Each row below holds a small network's activations on one input, seen along a few directions.
In each table, some parts of the input vary, and every possible input appears once, in random order.
A made-up example of a description, with smaller parts first: one of 8 places around a ring, together with either a single point or one of 9 places around a ring or (one of 2 separate values, together with one of 6 places along a line).
Shared parts are said once, and a part with two or three values counts as separate values.

Other details of the inputs vary at random and push rows far along two fixed directions, the same in every table; ignore that.

Rows:
row 1: [ 3 -6 -5  3  4  0  3 -2  3 -2  2 -3  6 -2  2 -6]
row 2: [  4   9   4 -12  -6   1  -6  10   4   3  -6   6  -9   2  -6  10]
row 3: [-2 -5  1  1  4  2  3 -8  2 -2  4 -2  6  0  2  0]
row 4: [-3 -5 -5  3  2 -4  4 -5  4  0  3 -6  3 -1  2 -6]
row 5: [  2   9   4 -11  -7   0  -3   7   4   3  -6   8 -10   2  -9  10]
row 6: [-1 -7 -1  1  2  2  3 -7  0  0  4 -1  6  1  3  1]
row 7: [  2  11   4 -11  -5   1  -3   8   5   2  -6   7 -10   3  -8  10]
row 8: [-1 -6 -1  1  3  3  3 -8  1 -1  4 -2  5  1  3  1]
row 9: [ 1 -6  0  1  3  2  3 -5  1 -1  4 -2  8  2  4  0]
row 10: [ 1 -7 -2  1  2  2  1 -6  0  0  4 -2  6  1  4  1]
row 11: [ 1 -8 -2  0  2  3  1 -6  0  0  4 -2  5  0  5  0]
row 12: [-1 -7 -1  1  2  2  3 -7  0  0  4 -2  6  1  3  1]
row 13: [  4   8  -5  -9  -6  -7  -2  12   6   3  -9   4 -12   0  -8   5]
row 14: [ 1 -5  0  1  5  3  0 -6  1 -2  4 -3  5 -1  5  0]
row 15: [  3  11   5 -11  -5   1  -4   9   5   2  -6   7  -9   3  -7  10]
row 16: [-1 -7 -1  1  3  3  1 -8  0 -1  3 -3  4 -2  4  1]
row 17: [ 2 -7 -1  1  3  3  1 -5  0 -1  4 -3  6  0  5  0]
row 18: [  2  10   3 -11  -5   1  -5   6   4   2  -6   7 -11   1  -8  10]
row 19: [ 0 -5  0  1  5  3  0 -7  1 -3  4 -3  5 -1  5  0]
row 20: [  2  11  -3  -9  -3  -7  -3  11   7   0  -9   4 -13   0  -9   4]
row 21: [-18  15  17  34  -7  -1  -6   9 -50   1   0   5  -1  -7   7 -22]
row 22: [  1  12   0  -9  -5  -5  -2  10   9   3  -7   3 -12   1  -9   4]
row 23: [  4  10   3 -11  -6   1  -5  10   4   3  -6   7  -9   3  -6  10]
row 24: [-1 -6 -8  4  3 -5  3 -3  2 -2  1 -5  2 -2  2 -5]
row 25: [-1 -6  0  0  5  4  0 -7  1 -3  4 -2  4 -1  4  0]
row 26: [  4  10   4 -11  -6   1  -3  10   4   3  -6   7  -8   4  -7  10]
row 27: [-2 -6 -6  3  1 -4  5 -5  4  1  3 -6  3  0  2 -6]
row 28: [ 1 -5  0  2  3  2  1 -4  2 -2  4 -3  8  2  4  0]
row 29: [ 0 -8 -2  1  2  3  1 -7 -1  0  3 -2  4 -1  4  1]
row 30: [  2   9   2 -11  -7   1  -5   6   3   3  -6   7 -11   1  -8  10]
row 31: [ 3 -5 -4  3  5  0  3 -3  4 -3  1 -3  5 -2  2 -6]
row 32: [-17  17  14  37  -4  -5  -3  10 -46  -1  -2   3  -1  -9   3 -28]
row 33: [  5   9   3 -11  -7   1  -5  10   3   4  -6   7  -9   3  -7  10]
row 34: [ 1 -5  1  1  4  2  2 -5  2 -1  5 -2  8  2  4  0]
row 35: [ 4 -7 -5  3  3  0  4 -2  3 -1  2 -3  5 -2  2 -6]
row 36: [ 2 -7 -6  4  2  0  4 -5  2 -1  1 -3  4 -3  1 -5]
row 37: [ 1 -8 -1  0  3  4  0 -5  0 -1  4 -2  6  0  5  0]
row 38: [-2 -7  0  1  4  4  0 -8  1 -2  4 -2  3 -2  4  0]
row 39: [-16  17  11  37  -5 -10  -3  15 -46  -1  -2   1   0  -7   6 -27]
row 40: [ 2 -5 -4  3  5  0  3 -4  4 -3  2 -3  4 -3  1 -6]
row 41: [  3  10   4 -10  -5   1  -5   9   5   2  -6   6  -9   3  -8  10]
row 42: [ 0 -7 -1  2  1  2  2 -5  1  0  4 -2  7  1  3  1]
row 43: [  4   7   2 -11  -8   1  -5   9   2   4  -7   7 -11   1  -6  10]
row 44: [-1 -5  0  2  4  2  1 -7  2 -3  4 -3  6  1  3  0]
row 45: [-1 -8 -1  1  3  4  1 -8  0 -1  4 -2  3 -1  4  0]
row 46: [  6   8  -3  -9  -7  -2  -2  11   5   4  -9   6 -11  -1 -10   4]
row 47: [-1 -6 -5  3  1 -4  5 -3  4  1  4 -6  4  1  3 -6]
row 48: [  2  10  -3  -9  -4  -7  -3  10   7   1  -9   4 -14  -1  -9   5]
row 49: [ 0 -5  1  1  5  2  2 -6  2 -2  4 -2  7  2  3  0]
row 50: [ 0 -6  0  0  5  4  0 -6  1 -2  4 -2  5  0  5 -1]
row 51: [ 0 -7 -1  1  2  2  3 -6  1  0  4 -1  7  2  3  0]
row 52: [-2 -5  0  2  4  3  3 -8  2 -2  4 -2  5  0  3  1]
row 53: [-1 -5  1  1  5  2  2 -7  2 -2  4 -2  6  1  3  0]
row 54: [ 0 -5  0  1  5  3  1 -7  2 -3  4 -3  5  0  4  0]
row 55: [ 1 -6  0  1  3  3  3 -4  1 -1  4 -2  8  2  4  0]
row 56: [  0  11   0  -9  -6  -5  -2   9   8   4  -7   3 -13   1  -9   4]
row 57: [ 1 -5 -7  3  5 -5  3 -1  3 -3  1 -5  4 -1  3 -6]
row 58: [ 0 -4 -4  3  3 -4  4 -2  5  0  4 -7  5  1  3 -6]
row 59: [ 0 -7 -1  1  2  2  3 -5  1  0  4 -2  7  2  4  1]
row 60: [  3   8   2 -11  -8   1  -5   7   3   4  -6   7 -11   2  -7  10]
row 61: [  2   9  -4  -9  -5  -7  -2  10   6   2  -9   4 -14  -1 -10   5]
row 62: [ 1 -5  0  1  5  3  0 -6  2 -2  4 -3  6  1  5  0]
row 63: [-14  31  17  24 -15  -6  -9  25 -44   4 -12  12 -17  -7  -8 -18]
row 64: [ 0 -5 -5  3  2 -4  4 -2  5  0  4 -7  5  1  3 -6]
row 65: [-1 -6 -1  2  2  2  2 -8  1 -1  4 -3  5  0  3  1]
row 66: [ 1 -7  0  0  4  4  0 -5  1 -2  4 -2  6  0  5 -1]
row 67: [-1 -7 -1  2  1  2  2 -7  1  0  4 -2  6  1  3  1]
row 68: [ 0 -4 -6  4  6 -5  3 -2  4 -4  1 -5  3 -1  3 -6]
row 69: [  4   9   3 -10  -7   1  -4  10   4   4  -6   6  -8   4  -7  10]
row 70: [-2 -5  0  2  4  2  1 -8  2 -2  4 -3  5  0  3  1]
row 71: [-1 -6  0  1  4  3  0 -8  1 -2  3 -3  4 -2  4  1]
row 72: [  2  12   0  -9  -5  -5  -2  12   9   3  -7   3 -12   2  -8   3]
Each input here is: one of 8 places around a ring, together with either one of 3 separate values or one of 6 places along a line.
- Changing only the place on the ring of 8 turns row 32 into row 31. The same change can be made to row 18. Which row results? => row 62
- Changing only the place on the ring of 8 turns row 29 into row 19. The same change can be made to row 24. Which row results? => row 20
- List by row number the other rows that have the place on the ring of 8 in common with row 43. => row 10, row 11, row 13, row 42, row 46, row 47, row 51, row 59
- List by row number the other rows that have the place on the ring of 8 in common with row 65. => row 4, row 5, row 8, row 16, row 30, row 45, row 61, row 63
- Which other rows does row 27 become when the choice among 3 separate values takes its other values? List them by row number. => row 24, row 36
- Which other rows does row 58 become when the choice among 3 separate values takes its other values? List them by row number. => row 1, row 57
- Which other rows does row 54 become when the place on the line of 6 takes its other values? List them by row number. => row 7, row 19, row 25, row 44, row 53

Rows:
row 73: [ 1  6  6 -8 -2  3 -4  3  3  1 -2  5 -4  4 -4  7]
row 74: [ -4  -9   0   3   7   4   1 -12  -1  -5   7  -4   8   0   7   2]
row 75: [-13  28  22  29 -17  -2  -8  27 -54   6  -8  15  -7  -2  -1 -19]
row 76: [ -1   5  -1  -6  -1   1  -3  -1   2   0  -6   5 -10  -5  -7   5]
row 77: [  6 -12  -1   4   5   6   1  -5  -1  -2   6  -3  13   0   8  -1]
row 78: [  4 -15  -7   3   3   4   0  -7  -3  -1   4  -4   7  -5   7  -4]
row 79: [ 6  2 -1 -7 -6  3 -6  7 -1  3 -4  5 -4  1 -2  8]
row 80: [  2   6  -6  -4  -1  -5   0   7   6   0  -7   0 -10  -4  -7  -2]
row 81: [ 0  7  3 -6 -4  1 -2  3  3  3 -1  3 -6  3 -4  7]
row 82: [ 2  6 -2 -5 -2 -7 -1  8  6  1 -4  1 -6  2 -3  2]
row 83: [ -2 -10  -5   5   7   3   2 -15   0  -4   3  -4   4  -5   3  -4]
row 84: [ 1 -5 -2  5  8 -1  6 -3  6 -3  6 -8 12  2  7 -7]
row 85: [ 0  7  7 -7 -1  3 -3  3  3  1 -3  5 -3  2 -4  8]
row 86: [ -3 -10   0   3   6   2   2 -13  -1  -5   6  -4   7  -2   7   1]
row 87: [ 0 -6 -3  4  8 -2  5 -4  5 -3  7 -8 11  3  7 -8]
row 88: [  5 -14  -9   5   4   3   1  -9  -3  -3   2  -3   6  -7   5  -5]
row 89: [ 0  6  2 -6 -5  0 -2  4  3  2 -3  2 -5  3 -4  6]
row 90: [ 0 -7  1  5  5  4  5 -8  3 -2  6 -6 12  2  6 -3]
row 91: [-15  10  11  41  -7  -2  -2   9 -55   1  -2   5   1 -11   6 -29]
row 92: [ 1  5 -3 -5 -2 -6 -2  8  6  2 -5  1 -9 -1 -4  0]
row 93: [ -1 -10  -8   7   6  -2   5 -10   3  -3   4  -6   5  -4   1  -7]
row 94: [ -1   4  -1  -6  -1   1  -4  -1   1  -2  -6   5 -11  -5  -6   6]
row 95: [ 1  7  5 -7 -4  2 -2  4  3  2 -1  4 -4  3 -4  6]
row 96: [ 0  5  3 -7 -4  0 -3  1  2  2 -3  4 -8  1 -3  8]
row 97: [ 0  6  1 -5 -4 -2 -1  6  4  2 -2  2 -5  4 -5  5]
row 98: [ 1  4 -3 -5 -3 -5 -1  7  5  2 -5  1 -8  0 -6  0]
row 99: [ 2  5 -6 -4 -2 -6  0  5  5  0 -7  1 -9 -3 -8  0]
row 100: [ 2  8  1 -5 -1 -4 -1 10  7  0 -3  2 -3  4 -3  2]
row 101: [ 3  8  2 -4 -1 -4 -1 10  7  1 -3  2 -3  4 -4  2]
row 102: [ 7  2  2 -8 -5  4 -5  8 -1  2 -3  6 -2  2 -2  7]
row 103: [ -1 -10  -7   6   4   1   4 -12   2  -3   3  -6   5  -5   2  -6]
row 104: [ 2  7  4 -4 -3 -1  0  8  5  2 -2  3 -2  4 -6  4]
row 105: [  4 -14  -5   3   3   3   1  -8  -3  -1   5  -4   9  -2   8  -1]
row 106: [ -3  -7   2   2   8   4   2 -11   1  -3   7  -3  11   1   7   0]
row 107: [  2   6  -6  -3  -1  -6  -1   6   6   0  -7   1 -10  -3  -7  -1]
row 108: [-1  5  3 -8 -3  0 -3  1  2  2 -4  4 -7  0 -3  9]
row 109: [ 2  6 -1 -5 -3 -6  0  7  4  2 -4  1 -5  2 -5  3]
row 110: [  3 -14  -6   4   2   2   5  -7  -2   0   5  -2  10   0   7  -3]
row 111: [ 2  7 -2 -6 -2 -6  0  8  6  2 -4  0 -7  1 -3  1]
row 112: [  0   3   1  -7  -4   1  -4   1   2   2  -4   3 -10  -1  -4   5]
row 113: [ 0 -7 -2  5  7 -2  5 -5  4 -3  7 -7 12  4  5 -6]
row 114: [ 1  8 -1 -5 -2 -4 -1  9  6  1 -3  0 -6  3 -3  2]
row 115: [ 0  6  6 -8 -1  3 -4  3  2 -1 -2  6 -5  2 -3  9]
row 116: [ -2  -8  -2   4   4   1   4 -12   1  -1   7  -6   8  -1   6  -2]
row 117: [-2  6  3 -7 -2  2 -4  2  2  1 -3  4 -6  2 -3  9]
row 118: [-20  18  16  41  -3  -8  -3  13 -49  -2   2   0   4  -4  10 -29]
row 119: [-2 -9 -4  5  5 -2  5 -8  3 -1  6 -6  9  1  5 -4]
row 120: [-1 -8 -5  5  6 -3  5 -6  3 -3  6 -8 10  3  5 -5]
row 121: [ 1 -7 -1  5  7 -1  6 -4  5 -3  6 -7 13  3  5 -6]
row 122: [  1   5  -2  -5  -4   0  -2   0   3   1  -5   4 -10  -4  -7   3]
row 123: [ -2  -8   4   3   8   6   2 -11   1  -5   7  -3  10   1   7   1]
row 124: [ -1  -9  -7   5   7  -3   5  -5   5  -2   5  -9   6  -2   6 -10]
row 125: [ 0  5  1 -6 -6 -1 -1  3  3  3 -4  2 -6  1 -4  6]
row 126: [ -1   3   2  -8  -2   2  -4   1   1   0  -4   4 -10  -3  -4   7]
row 127: [  5 -12  -1   4   3   6   6  -5  -1   0   6  -2  14   2   6  -3]
row 128: [  3 -16  -7   4   2   3   5  -7  -2   1   4  -3   8  -3   6  -5]
row 129: [ 0  3 -1 -6 -6  0 -2  3  4  3 -5  2 -8 -1 -5  3]
row 130: [ -2 -10  -3   4   4   2   3 -12   1  -1   7  -6   5  -3   5  -4]
row 131: [ 2  7  7 -7 -2  4 -3  3  3  2 -2  5 -4  3 -4  7]
row 132: [ 5  1 -1 -6 -7  2 -1  8 -1  4 -4  6 -4  3 -3  6]
row 133: [-2  4  1 -8 -2  1 -4  1  2  2 -4  4 -9 -2 -4  6]
row 134: [ -3  -9   0   4   6   4   2 -12   0  -2   7  -5   8   1   7   0]
row 135: [ 2  8  6 -6 -3  3 -1  4  4  2 -1  4 -3  3 -4  7]
row 136: [ 1  6  4 -6 -5  1 -2  5  4  2 -2  3 -3  4 -4  5]
row 137: [ 0  4 -1 -5 -4 -3 -1  5  5  3 -4  2 -8  0 -6  2]
row 138: [-1 -8 -1  5  6  0  5 -7  4 -2  8 -5 12  3  5 -4]
- Changing only one part turns row 114 into row 87. The same change can be made to row 134. Which row results? => row 73
- Changing only one part turns row 119 into row 137. The same change can be made to row 82. Which row results? => row 92
- What do these inputs look like to the network? => one of 6 places along a line, together with either one of 2 separate values or one of 9 places along a line
- Which other rows does row 76 become when the place on the line of 9 takes its other values? List them by row number. => row 80, row 83, row 93, row 94, row 99, row 103, row 107, row 122
- List by row number the other rows that have the place on the line of 6 in common with row 121. => row 77, row 84, row 85, row 90, row 101, row 104, row 123, row 127, row 131, row 135

Rows:
row 139: [-11  15  10  43  -2 -10   1  15 -41  -3   2  -4   8  -4   6 -32]
row 140: [-14  33  17  20 -10   1 -11  18 -43  -1 -15  20 -20 -10 -13  -9]
row 141: [ -7  18  20  15 -32   5 -10  26 -52  17  -8  19 -10   3  -2  -1]
row 142: [  1  -6   6   2  18   4  -1  -8   6 -10  16 -11  19   5  17  -4]
row 143: [  4   4  -4 -12  -3   4  -5   0  13   3  -9   4 -16  -9 -12   0]
row 144: [-20  10  19  37   4   0  -8  -1 -50  -8   0   6   3 -13   8 -20]
row 145: [  3  -1 -14 -13  -2  -8  -6   8   8  -2 -11   0 -20  -7  -6   4]
row 146: [  7   4 -10 -11  -1 -13  -1  21  15   1  -7  -2  -9   5  -3   0]
row 147: [  7   3 -10  -9  -4  -2  -3   2   9  -2 -10   3 -16  -8 -13   6]
row 148: [ 22  -4  -1 -15 -12   9  -5  19   1   7  -4  11   5   8  -1  11]
row 149: [ 3 -9 -3 10 15  3  9 -8  6 -8  9 -5 22  5  5 -8]
row 150: [  0   5  -5  -9 -13  -6   4   3  12   7  -3   0 -11   4 -12  10]
row 151: [  1 -11   3   7  15   0   4  -7   6  -9  10  -7  23   4   9  -4]
row 152: [  2   7   2 -14   2   7  -9  -1   8  -4  -9   5 -12  -5  -3  16]
row 153: [  5 -12 -13  10  11 -11   8  -3   6  -3   6 -12  16   1  10 -14]
row 154: [  6   2 -13 -12  -2  -8  -4   3   7   1 -12   3 -16  -8  -8   5]
row 155: [ -9 -13  -2   8   6   4  12 -21   2  -1  11  -5  16   6   4  -1]
row 156: [  3 -10  -4   9  10   2   7  -6  11  -1   9 -12  16   0   6 -18]
row 157: [ -6 -15   0   7   3   3  16 -20   4   1  11  -7  14   2   5  -5]
row 158: [ 11   9   3 -11  -1   0   5  13  15   1  -6   6  -2   4 -10   3]
row 159: [  2   8   6 -18   4   7 -13  -2   7  -5  -2   6 -15  -4   0  15]
row 160: [ -4   5   8 -13  -6  -2  -2  -1   9   4  -2   6  -6   8  -8  18]
row 161: [ -5   1 -10 -13 -11 -12   1   9  11   7  -4  -2 -15   5  -4   7]
row 162: [-10 -10   7   1   9   4   1 -21   2  -3  18 -11  12   7  15   3]
row 163: [ -4   9   7 -14  -6   2  -3  -1  10   5  -3   2  -8   8  -3  19]
row 164: [  7  13   6 -13   3   1  -5  12  14  -2  -5   1  -1   7  -2  11]
row 165: [ -1   4  -9 -12 -11 -12   2   4  10  10  -5   1 -12   4  -7   9]
row 166: [ -8 -14  -3   7   1   2   9 -19   7   5  12 -12  11   0   5 -12]
row 167: [  2 -17  -5   7  12   8   9 -20   1  -7   4  -3   9 -11   5  -9]
row 168: [ 12 -30  -9   4   2  17  -1 -13 -13   0   7   1  15  -7  13   1]
- What do these inputs look like to the network? => one of 3 separate values, together with either a single point or one of 9 places along a line
- Changing only the choice among 3 separate values turns row 146 into row 161. The same change can be made to row 149. Which row results? => row 155
- List by row number the other rows that have the choice among 3 separate values in common with row 143. => row 140, row 144, row 145, row 147, row 152, row 154, row 159, row 167, row 168
- Which other rows does row 148 become when the choice among 3 separate values takes its other values? List them by row number. => row 141, row 168

Rows:
row 169: [  4   7   4 -23  -8   6  -7   2   9   4 -10  11 -18  -1 -11  20]
row 170: [  4 -13   0   1   1   7   2  -5  -3   1   7  -1  13   4   8   2]
row 171: [-5 -2 -4  5  8 -7  5 -8 10 -3  5 -9  6  0  2 -7]
row 172: [  9 -15 -15 -15  13  -4   9 -11  36  -4   8 -13  11   6   3   5]
row 173: [-16  16  19  17  -4   1  -8   3 -32  -1  -2   6  -6  -5   1  -5]
row 174: [ -5  35  23  -5 -17   1 -12  27 -17   6 -12  15 -19   6 -10  10]
row 175: [  2  28   7  -1 -19 -12 -10  36 -15   9 -17  14 -23   1 -15  -1]
row 176: [ 20   0 -13 -36  -1  -5   2  12  47   4  -8   3  -8  10 -15  21]
row 177: [  2 -14  -2   2   3   9  -2 -13  -4  -2   4   0   6  -4   5   2]
row 178: [  5 -13  -4   2   1   9   2  -9  -5   1   5   1  10  -1   7   2]
row 179: [  9  11   7 -21  -8   6  -4  15  12   5  -6  11  -7  10 -10  19]
row 180: [ -9 -25 -11  23  17  -2  12 -27  -5  -8  13 -18  19 -10  17 -23]
row 181: [-23   2   4  42   9  -8   4  -9 -37  -8   9 -10  10  -9  13 -32]
row 182: [ -4  12   2  21 -10  -7  -2  16 -30   2  -7   3  -6  -7  -2 -18]
row 183: [  2 -11 -13   5   4  -2   3  -7   2  -2   1  -6   1  -7   2  -9]
row 184: [  5 -17  -4 -18  10   9   6 -22  30  -4  11  -8  11   7   3  16]
- Changing only one part turns row 182 into row 171. The same change can be made to row 178. Which row results? => row 184
- What do these inputs look like to the network? => one of 2 separate values, together with one of 8 places around a ring
- Which other rows does row 181 become when the choice among 2 separate values takes its other values? List them by row number. => row 173
